Look-ups in named tables: a row name and a column name give one cell, copied from the table.

verolar:
columns: vab, muk, tinu, turi, mozaloz, tak, zug
sozeg: [30727, 36236, 52304, 46223, 44650, 68621, 62436]
suvut: [41892, 36760, 59482, 63182, 72862, 47226, 43802]
pil: [13594, 87177, 75353, 90259, 18475, 34263, 40017]
bukav: [83934, 40828, 33742, 54863, 41306, 41036, 37058]
moziga: [65104, 33863, 29214, 58728, 24098, 53196, 42732]
mebu: [84856, 76208, 91022, 28628, 26834, 66571, 33602]
zapi: [50335, 52680, 44433, 56722, 58204, 45046, 52593]
lafufu: [51609, 27934, 66460, 67148, 72178, 58524, 53327]
gon: [47602, 55923, 53517, 32306, 63413, 26402, 59279]
lusida: [54243, 67147, 19371, 64944, 46774, 50990, 56652]
kodasa: [29838, 22985, 71898, 28528, 56223, 55167, 58624]
vimam: [61668, 49020, 59920, 48920, 65960, 24028, 79737]
duvukup: [40030, 49109, 56454, 69283, 44794, 44279, 61121]
siz: [45466, 54394, 36835, 60844, 33460, 76059, 33999]

duvukup, muk -> 49109
siz, turi -> 60844
moziga, zug -> 42732
pil, muk -> 87177
vimam, turi -> 48920
kodasa, turi -> 28528
sozeg, turi -> 46223
mebu, vab -> 84856
zapi, zug -> 52593
zapi, muk -> 52680

nifu
         darefid  pov  fasub  kugop  kaga
paf          113  146    182    223    88
kipitig      112  146    149    108   118
pek          138  154    142     94   133
mirume       182  124    124    115   139
kuluka       111  192    126    105   153
gop          140  162    146     37   172
vik          123  144    177     84   141

What is the darefid of kipitig in nifu? 112
What is the pov of pek in nifu? 154
What is the kugop of pek in nifu? 94
What is the pov of kuluka in nifu? 192
What is the darefid of kuluka in nifu? 111
What is the kaga of paf in nifu? 88
What is the kaga of mirume in nifu? 139
What is the kugop of gop in nifu? 37
What is the kugop of vik in nifu? 84
What is the kaga of vik in nifu? 141
What is the kugop of kipitig in nifu? 108
What is the fasub of mirume in nifu? 124
What is the kugop of paf in nifu? 223
What is the fasub of kipitig in nifu? 149
What is the fasub of gop in nifu? 146
What is the darefid of paf in nifu? 113
What is the darefid of mirume in nifu? 182
What is the kaga of pek in nifu? 133

pilizi:
	gat	bizofa	nefufen	fenapav	sez	zogefe	robuzo	tufig	lugipum	fumesil
vez	121	117	111	126	96	120	140	110	143	112
fenimo	109	146	112	105	137	115	117	155	115	115
sis	129	117	132	122	135	135	114	112	109	130
kez	176	91	193	136	190	201	94	51	57	178

sez of fenimo = 137
fenapav of fenimo = 105
gat of vez = 121
zogefe of kez = 201
robuzo of kez = 94
fumesil of fenimo = 115

der =
|  | kes | gokavub |
|---|---|---|
| tumutu | 212 | 121 |
| vokek | 177 | 130 |
| zikid | 189 | 98 |
| vaf | 240 | 169 |
| sivazi | 246 | 181 |
| mes | 59 | 90 |

What is the gokavub of vaf in der? 169
What is the kes of tumutu in der? 212
What is the gokavub of sivazi in der? 181
What is the gokavub of zikid in der? 98
What is the gokavub of mes in der? 90
What is the kes of mes in der? 59
What is the kes of zikid in der? 189
What is the gokavub of vokek in der? 130
What is the kes of vokek in der? 177
What is the gokavub of tumutu in der? 121
What is the kes of sivazi in der? 246
What is the kes of vaf in der? 240

Table mig
       gezofo  luf
sim       0.0  0.3
mifif     0.3  0.2
dazov     0.7  0.8
fumid     0.3  0.0
mapo      0.8  0.2
ber       0.8  0.5
birez     0.4  0.4
zam       0.7  0.8
badi      0.8  0.8

What is the luf of zam in mig? 0.8
What is the luf of birez in mig? 0.4
What is the gezofo of fumid in mig? 0.3
What is the gezofo of ber in mig? 0.8
What is the luf of badi in mig? 0.8
What is the gezofo of badi in mig? 0.8
What is the gezofo of zam in mig? 0.7
What is the gezofo of mifif in mig? 0.3
What is the luf of ber in mig? 0.5
What is the gezofo of sim in mig? 0.0
What is the gezofo of mapo in mig? 0.8
What is the gezofo of dazov in mig? 0.7
What is the luf of sim in mig? 0.3
What is the gezofo of birez in mig? 0.4
What is the luf of mapo in mig? 0.2

kabugin.tsv
	sinuzi	dile	kulepit	losavub	zupuz	nozifek	binir
motofov	252	252	129	90	95	189	188
zem	134	138	129	122	128	228	224
nekesi	186	184	140	122	121	203	221
safudi	108	106	201	105	98	8	13
lasop	29	23	137	101	98	45	29
nin	93	93	144	96	99	108	120

losavub of safudi: 105
dile of nin: 93
nozifek of motofov: 189
kulepit of lasop: 137
sinuzi of lasop: 29
nozifek of nekesi: 203
dile of safudi: 106
sinuzi of nekesi: 186
binir of safudi: 13
kulepit of nekesi: 140
binir of nekesi: 221
sinuzi of nin: 93
nozifek of zem: 228
zupuz of motofov: 95
zupuz of zem: 128
kulepit of motofov: 129
kulepit of safudi: 201
losavub of zem: 122
Which row has the largest sinuzi? motofov

vok =
	kom	kogeso
ful	8.4	63.1
vuz	10.6	44.4
divuvi	28.8	50.4
lal	42.7	39.9
lasuzo	34.0	37.1
dubini	72.3	46.0
dok	21.9	48.3
leku	40.2	72.3
mor	38.0	67.9
suf	46.7	54.9
topupo	25.4	82.7

kom of vuz: 10.6
kom of topupo: 25.4
kom of lasuzo: 34.0
kogeso of vuz: 44.4
kogeso of lal: 39.9
kogeso of suf: 54.9
kogeso of dok: 48.3
kogeso of topupo: 82.7
kogeso of leku: 72.3
kogeso of divuvi: 50.4
kom of leku: 40.2
kogeso of lasuzo: 37.1
kogeso of mor: 67.9
kom of ful: 8.4
kom of mor: 38.0
kom of divuvi: 28.8
kogeso of ful: 63.1
kom of lal: 42.7
kom of dubini: 72.3

tetogeb:
|  | gez | liru | sizi | fibap | vosas | ged | dule | zeguve |
|---|---|---|---|---|---|---|---|---|
| geme | 31.07 | 37.09 | 41.57 | 49.34 | 25.20 | 53.82 | 26.94 | 88.59 |
| tinul | 31.26 | 33.11 | 36.84 | 78.70 | 83.95 | 60.31 | 48.34 | 57.72 |
| fedur | 85.55 | 30.96 | 73.44 | 58.87 | 35.90 | 58.78 | 75.83 | 50.06 |
| nar | 35.66 | 85.53 | 59.95 | 24.39 | 67.32 | 27.29 | 63.47 | 31.63 |
| sedu | 26.42 | 61.47 | 88.41 | 70.13 | 56.58 | 66.04 | 66.28 | 86.09 |
| tumolez | 17.18 | 80.58 | 47.94 | 63.04 | 22.02 | 86.96 | 88.11 | 62.70 |
| nolege | 25.88 | 71.31 | 52.47 | 63.36 | 86.67 | 21.54 | 92.60 | 27.04 |
| rati | 12.97 | 28.93 | 12.43 | 84.10 | 22.48 | 13.78 | 57.21 | 23.42 |
| kesal | 78.23 | 50.51 | 55.11 | 51.12 | 81.67 | 80.94 | 25.44 | 44.50 |
| doz | 86.88 | 89.31 | 68.63 | 64.02 | 68.18 | 40.71 | 52.18 | 39.82 |
| besurim | 59.70 | 57.59 | 61.12 | 34.04 | 91.20 | 53.24 | 34.05 | 63.82 |
| dapesi | 83.01 | 69.91 | 41.32 | 68.75 | 55.02 | 41.82 | 34.97 | 11.80 |
| vip | 56.00 | 66.20 | 22.39 | 75.10 | 63.09 | 92.58 | 27.64 | 81.62 |
| fer | 11.71 | 42.65 | 13.45 | 77.98 | 56.67 | 72.41 | 26.49 | 15.25 |

What is the zeguve of besurim in tetogeb?
63.82
What is the sizi of dapesi in tetogeb?
41.32
What is the liru of kesal in tetogeb?
50.51
What is the sizi of doz in tetogeb?
68.63
What is the zeguve of fer in tetogeb?
15.25
What is the zeguve of geme in tetogeb?
88.59
What is the dule of doz in tetogeb?
52.18
What is the zeguve of nolege in tetogeb?
27.04
What is the gez of fer in tetogeb?
11.71
What is the vosas of sedu in tetogeb?
56.58
What is the fibap of sedu in tetogeb?
70.13

